These are the activations of a small neural network, seen along a few directions. Each row is one input.
Each table varies a few parts of the input and shows all the possible inputs, shuffled.
A made-up example of a description, with smaller parts first: one of 3 separate values, together with either a single point or one of 9 places around a ring or (one of 4 places along a line, together with one of 5 places around a ring).
Shared parts are said once, and a part with two or three values counts as separate values.

Other details of the inputs shift rows strongly along three fixed directions, in all tables alike. That doesn't count.
These rows show it; all are for the same input, with only those details redrawn:
[ 25  -9  32 -27  14  52 -18 -18 -14 -29   0]
[  8 -25 -18  68  55  37  -5   7 -14  39  19]
[  6 -43 -39  33  59  67 -25  -1 -16  56  -5]
[ -4 -26  44  23  53  52 -11 -22 -12   0  46]
[  0 -35  47 -31  44  82 -26 -37 -14 -10  27]
[ 34   4  32 -40  -2  47 -15 -16 -15 -39 -12]
[ 44  -1  20 -77 -13  65 -29 -23 -17 -41 -34]
[ 84  47 -41  14 -45 -13   6  40 -18 -25 -68]

Table:
row 1: [ 17   0 -30  57   0  -8  18   0   6  57  36]
row 2: [ -8 -35  53  13  -5 -27  15 -14  -4  20  68]
row 3: [-49 -20  29 -17  27 -25 -24 -21   1  -5  80]
row 4: [ 14 -43  30 -42  25  36 -38 -18 -11 -13 -18]
row 5: [ 25 -10 -43 -13   2  42 -13   9 -58  52 -35]
row 6: [  7 -21 -83 -12  16  50 -30  -1  11  16 -38]
row 7: [  33  -45   39 -101  -32   36  -12  -14    0  -51  -22]
row 8: [-18 -16 -80  22  -2  11  18   6  -8  17  -1]
row 9: [  7   4  30 -98   0  51 -30 -23  12 -35 -75]
row 10: [-46 -21  55 -12 -80  22 -43  23  27 -39  16]
row 11: [ 29  46  57 -48 -30 -28   8  16  27 -13   3]
row 12: [  1   5  50  41   8 -39  -3 -17   3 -46   8]
row 13: [-25 -12 -69 -19  -3   0  26  24  11  14 -44]
row 14: [-61  -4  41  16  41 -34   0 -23 -43 -33  60]
row 15: [ 17 -23 -20  50  -6 -43   5   9  12  52  11]
row 16: [-22   3 -60  71 -77  36 -29  73  25  32 -17]
row 17: [ -4 -13  71  34 -18 -42  37 -19  14 -37  46]
row 18: [  9 -12 -36  23  -1 -17  30  36   7  78  -3]
row 19: [ -1 -32 -23  22  62  36  -8  30   2  53 -36]
row 20: [ 52  18  32 -48 -54  14  29   2  -2 -67   7]
row 21: [ 58  78  48 -43 -63 -16  14  -9 -44 -69 -32]
row 22: [-36 -24  52  25  32  11  40 -14  24  17  34]
row 23: [ -5  11 -61  29  -1  -5  -8  -8   6  38  16]
row 24: [ 20  40  20  31 -27 -16  31 -18  22 -58   8]
row 25: [-56 -16 -35  -3  53   3 -15  16  14  61  36]
row 26: [-42 -47 -45  15  38  36   6 -16  34  69 -38]
row 27: [ 28  17 -15 118  27 -24  25  35 -15  14  23]
row 28: [-19   7  64   0  26  -1  28   7 -33   8  20]
row 29: [-38 -57 -59  50  56  -9   0  15   5  20  22]
row 30: [  4  10  68  19   1 -26  63  25  16 -37  35]
row 31: [  38  -46   36 -102  -18   42  -38   -8  -27  -38  -45]
row 32: [-27 -50 -82 -22  12  -4 -26   1  -5  49  -4]
row 33: [-14   8  46  62 -26 -65  38 -27  20 -37  23]
row 34: [-48   3  25 -11  29  10 -14 -28  -2   1 106]
row 35: [  7  75  27  31 -31 -55   0  -1  12 -28  64]
row 36: [-56 -31  24 -43  68  42 -10  -8  -4 -17  20]
row 37: [  37  -15   37 -105  -46    4  -36   -7   -6   -8   -5]
row 38: [-40   7   2  12   7  -8  19 -23  -3  -5  87]
row 39: [ 61  48 -49  27 -41 -28  -4  36   5  41 -11]
row 40: [-16   6 -14  -9  20   5 -26  -4  36  62 -12]
row 41: [ 10 -27  26 -98  10  63  -4 -13  31 -23 -43]
row 42: [ -7 -25   7 -85   2  16 -38 -16 -22 -64 -23]
row 43: [-39 -16  66 -21  60  42  -2 -25 -19  25  12]
row 44: [ 23 -14  36   6 -11 -21  12  -2  19 -45  10]
row 45: [-45  55  35  34  21 -61  49  16 -32 -35  30]
row 46: [ 13  -9 -58 -13 -30  37  -8 -26  13  18 -54]
row 47: [ 28  11  -6  50  10 -28  35  62 -14  14 -24]
row 48: [ -4  27  33 -91  -7  30 -15 -33 -13 -22 -74]
row 49: [ 15  42 -44 100 -26 -55  31   2  16  38  21]
row 50: [-96 -43  52  -6 -10  85 -37  27  45  19  31]
row 51: [-29 -51  82 -28  38  26 -16 -35 -50   4  42]
row 52: [  2 -10   7 -96 -34   3 -39 -40  11 -27 -19]
row 53: [ 21 -10 -39  78  22   7  28  18  13  27  17]
row 54: [ -5 -25 -34  75  22 -28   6   0  24  19 -12]
row 55: [ 17  16  41  17 -31  -2  38 -19   9 -36  33]
row 56: [-12  68 -25  77  13 -73  32  41 -23   8 -30]
row 57: [-20 -32  71   2  34  -6 -26 -31  15  25  82]
row 58: [  9 -13 -73  -7  27  49 -47   4 -14  18 -47]
row 59: [ 42  23 -54   5 -64 -62  -4   1  16  14 -63]
row 60: [ -5 -49 -88 -65 -22  13 -21   0  -7   4 -68]
row 61: [-27 -42 -79   9  45  52  -7   0   3  23  15]
row 62: [-10 -12 -48 -19  19  -2 -48  -6 -37  23 -58]
row 63: [ -1 -17 -36  31  36  48 -25 -17  -8  28 -20]
row 64: [ 42  40  38 -23 -53 -16   4  10  -4 -10  43]
row 65: [-47  25  19  33  35  -9  17 -19 -47 -25  70]
row 66: [-42 -18  35  42  12 -37  12 -28  12 -28  46]
row 67: [ 39  35 -62   0 -46 -67 -35  31   8   9 -45]
row 68: [-20 -34 -13   9  25  -5 -49 -28  20  63  10]
row 69: [-37 -14 -36  54  37  -7  13  -7  35  87   5]
row 70: [ 41 -31 -60 -47 -43  50   3   7 -13  29 -54]
row 71: [  0  48 -14  88  10 -27  16  -7 -35  18  -2]
row 72: [  1  -2  23 -42 -15 -10 -18 -19  18 -70  -9]
row 73: [-19 -25 -66  40  14  24  -2  -9   7  35   0]
row 74: [ 37  70 -27  -1 -31 -53  12  54   0 -50 -83]
row 75: [ 14  44 -44  37  -9 -48  34  48  30 -24 -48]
row 76: [ -6 -35  40 -43  30  29 -33 -33 -36   7 -11]
row 77: [-59   6  18   0  24 -22  31  -3  15   6  64]
row 78: [ 41  45 -45   6 -39 -35  30  35  38 -22 -89]
row 79: [  4  68  31 -38 -32 -47  -5  13  26 -27   1]
row 80: [-38 -32  32  26  58  -3 -34 -20  -5 -21  36]
row 81: [ 33  72 -60 -11 -64 -68  23  40  21  -1 -68]
row 82: [ 35  11  39  -7 -14  17  13   6 -28 -36  18]
row 83: [ -4  -7 -70 -44   9  14   8  32  16  -9 -59]
row 84: [-12   7  62 -11  12 -11  10  13  12  30  60]
row 85: [-18  20  11  35  24 -12  15   0 -24 -49  56]
row 86: [ -5   3 -70 -16  24  41 -40 -10 -41  41 -48]
row 87: [  8 -21  63  17 -36 -38  40   0  -6 -32  35]
row 88: [ 43  65  47 -37 -70 -54  45  14  25 -37 -15]
row 89: [ 40   1  17 -97 -62  37  -3 -22  -8 -10   6]
row 90: [ -2 -11 -58   3  16  38 -47 -20  17  75   0]
row 91: [ 41  55 -31  37 -46 -76   4  16 -32 -12 -82]
row 92: [ -5  14  62  39 -18 -41  75  22   8 -17  35]
row 93: [-15  49  40  12 -30 -53  49   3  25 -59   1]
Q: What is each input in this table made of?
A: one of 3 separate values, together with either a single point or (one of 5 places along a line, together with one of 6 places along a line)
Q: Changing only the choice among 3 separate values turns row 2 into row 18. The same change can be made to row 80. Which row results?
A: row 74
Q: Changing only the choice among 3 separate values turns row 38 into row 32. The same change can be made to row 86. Which row results?
A: row 62
Q: Changing only the choice among 3 separate values turns row 50 into row 16. The same change can be made to row 13. Which row results?
A: row 8
Q: Start at row 60 and move only the place on the line of 5, one step at a time. The first step leads to row 66. Which rows follow, in order?
A: row 33, row 17, row 87
Q: Change only the choice among 3 separate values in row 28. List by row number the other rows that result.
A: row 5, row 51
Q: Change only the choice among 3 separate values in row 9. List by row number the other rows that result.
A: row 12, row 63
